Each row below holds a small network's activations on one input, seen along a few directions.
Each table varies a few parts of the input and shows all the possible inputs, shuffled.
A made-up example of a description, with smaller parts first: one of 4 places along a line, together with either a single point or one of 11 places around a ring or (one of 3 separate values, together with one of 5 places around a ring).
Shared parts are said once, and a part with two or three values counts as separate values.
In the rows, zero is written as 128.

Other details of the inputs vary at random and push rows far along two fixed directions, the same in every table; ignore that.

Table:
x1: [140 141 155 156 150 113 152 125 159 154 142]
x2: [ 82  31 126  75  84 153  74 185  92  63 209]
x3: [137 114  99 113 105 189 100  79 114 122  94]
x4: [129 136 152 155 139 117 144 138 173 153 121]
x5: [147 115  99 107 110 186 101  80 115 118  98]
x6: [134 134 161 157 138 110 148 125 164 156 132]
x7: [148 111  69 121  97 150 113  97 119 123 110]
x8: [145  96  73 113  99 144 121  90 132 125 110]
x9: [ 79  34 131  64 112 125  83 158  61  79 233]
x10: [ 76  31 123  60 115 135  89 177  64  75 219]
x11: [131 130  80 103  99 137 116  85  92 130 106]
x12: [126 160 154 150 141 102 133 144 142 142 106]
x13: [153  95  74 110 113 146 137  85 116 134 127]
x14: [128 154 148 146 164  98 148 133 152 137 124]
x15: [135 175 155 146 130 133 144 144 148 143 123]
x16: [123 172 154 148 144 108 135 139 135 144 114]
x17: [130 146 154 145 166  98 159 128 141 149 130]
x18: [160 108  69 115 105 151 123 102 115 119 110]
x19: [ 72  82 199 117 134 128 101 237 128  76 227]
x20: [131 166 152 158 130 129 136 147 152 145 118]
x21: [146  93  79 112  99 141 123  80 127 137 121]
x22: [141 109 104 109  99 183  96  80 120 121  88]
x23: [126 149 149 144 166  98 148 131 151 150 128]
x24: [138 150 152 161 129 118 132 148 166 137 112]
x25: [136 111  71 115 112 131 122  86 102 115 105]
x26: [135 163 150 151 156  99 135 141 145 134 118]
x27: [142 101  68 117 105 149 125  90 125 126 116]
x28: [156  92  79 111 113 143 139  79 113 138 131]
x29: [144 104  70 101 127 129 134  87 105 121 112]
x30: [146 106  70 101 125 131 132  89 105 118 109]
x31: [147 108  71 109 120 132 132  92  98 111 106]
x32: [122 144 159 148 152  93 145 123 151 151 125]
x33: [ 74  64 132  59  91 142  71 177  53  68 213]
x34: [114 166 179 148 159 140 123 123 139 136  98]
x35: [118 160 184 144 152 135 119 123 145 135  92]
x36: [125 152 154 156 145  99 141 138 150 129 107]
x37: [144  95  78 117 106 142 129  74 117 142 131]
x38: [121 174 162 138 133 110 139 136 137 144 110]
x39: [128 177 158 136 147 116 153 141 127 142 115]
x40: [141 161 148 158 138 124 139 153 154 142 119]
x41: [157 111  70 113 102 155 126 106 107 126 108]
x42: [135 171 156 151 129 129 140 144 151 143 121]
x43: [117 180 157 142 140 115 143 136 130 145 115]
x44: [149  98  69 108 112 146 126  88 127 136 124]
x45: [ 76  60 132  58  93 145  81 182  48  67 208]
x46: [120 154 149 152 157 103 145 136 150 137 116]
x47: [135 125  86  99  93 133 112  85  99 128 101]
x48: [125 142 147 159 146 121 148 138 166 155 127]
x49: [118 152 148 152 158 101 147 133 150 141 119]
x50: [134  97  76 101 115 123 121  79 115 137 111]
x51: [131 159 147 164 133 127 138 152 152 145 114]
x52: [154 107  69 119 103 149 123  95 121 113 113]
x53: [144 124  84 103  81 158 117  94 113 130 106]
x54: [ 61 115 209  99 132 119  98 228  92  84 221]
x55: [157 118  75 107  99 157 124 101 107 126 111]
x56: [140 116  71 111 111 129 112  89 102 122 107]
x57: [141 122  81 100  99 130 109  88 101 127 102]
x58: [151 121  79 106  92 159 127  98 105 127 110]
x59: [130 156 149 146 162 100 145 136 152 134 121]
x60: [125 169 156 157 124 131 140 143 149 147 117]
x61: [143 105  75 101 125 122 126  72 105 134 128]
x62: [124 167 179 142 164 138 123 123 140 133 102]
x63: [132 174 155 143 150 105 136 140 137 141 119]
x64: [137 102  75 103 113 123 120  82 116 123 107]
x65: [ 49  80 202 111 147 107 102 224 109  95 226]
x66: [ 70  91 202 112 145 109 100 239  99  74 217]
x67: [149 111  99 107 113 190 111  85 110 118  94]
x68: [137 120  71 109 109 133 114  93  94 128 104]
x69: [ 67  95 202 110 142 113 102 243  91  81 214]
x70: [151  93  69 108 115 149 136  93 121 135 120]
x71: [135 100  80 107 120 121 128  66 100 141 127]
x72: [131 158 150 155 157 101 146 138 146 127 117]
x73: [151 126  79 101  94 164 131  99 102 127 112]
x74: [148 124  76  98 113 136 123  93  90 125 107]
x75: [144 157 147 160 141 120 136 148 162 135 122]
x76: [ 64  83 199 131 124 131 100 239 120  73 219]
x77: [129 163 161 153 117 127 136 143 156 145 111]
x78: [135 154 152 159 126 122 134 152 158 144 109]
x79: [126 174 155 151 125 136 144 143 146 147 118]
x80: [132 167 150 149 153 103 138 145 137 140 116]
x81: [129 149 147 161 143 124 146 144 167 139 120]
x82: [137 148 146 156 149 119 149 141 168 138 127]
x83: [ 67  36 127  68 107 131  80 164  63  78 226]
x84: [124 149 154 148 150  98 141 136 156 135 111]
x85: [133 142 157 146 166  95 161 122 137 152 134]
x86: [141 145 147 155 150 125 156 148 162 134 120]
x87: [126 163 179 142 166 141 133 128 135 132  98]
x88: [148 101  75 121  92 147 119  95 126 115 103]
x89: [128 143 151 161 145 118 150 131 161 154 133]
x90: [135 161 157 154 123 124 133 147 158 144 112]
x91: [137 145 152 155 150 116 150 131 163 150 138]
x92: [125 140 163 148 152  89 147 117 148 155 129]
x93: [141 168 152 153 135 126 137 147 154 142 122]
x94: [142 148 147 163 144 126 156 151 156 128 116]
x95: [129 156 154 152 143  97 131 140 149 135 108]
x96: [139 143 146 155 151 123 158 146 162 138 123]
Description of these inputs: one of 2 separate values, together with one of 4 places along a line, together with either a single point or one of 11 places along a line.
Changing only the place on the line of 4 turns x53 into x79. The same change can be made to x35. Which row results?
> x34
Changing only the place on the line of 4 turns x20 into x93. The same change can be made to x46. Which row results?
> x59
Changing only the place on the line of 4 turns x9 into x71. The same change can be made to x44. Which row results?
> x48
Which other rows does x84 become when the place on the line of 11 takes its other values? List them by row number.
> x12, x32, x36, x38, x47, x50, x57, x64, x92, x95
Which other rows does x1 become when the choice among 2 separate values takes its other values? List them by row number.
> x9
Which other rows does x73 become when the choice among 2 separate values takes its other values? List them by row number.
> x39
Which other rows agree with x77 in the place on the line of 4 and the choice among 2 separate values? List them by row number.
> x2, x4, x6, x8, x21, x22, x24, x53, x78, x88, x90
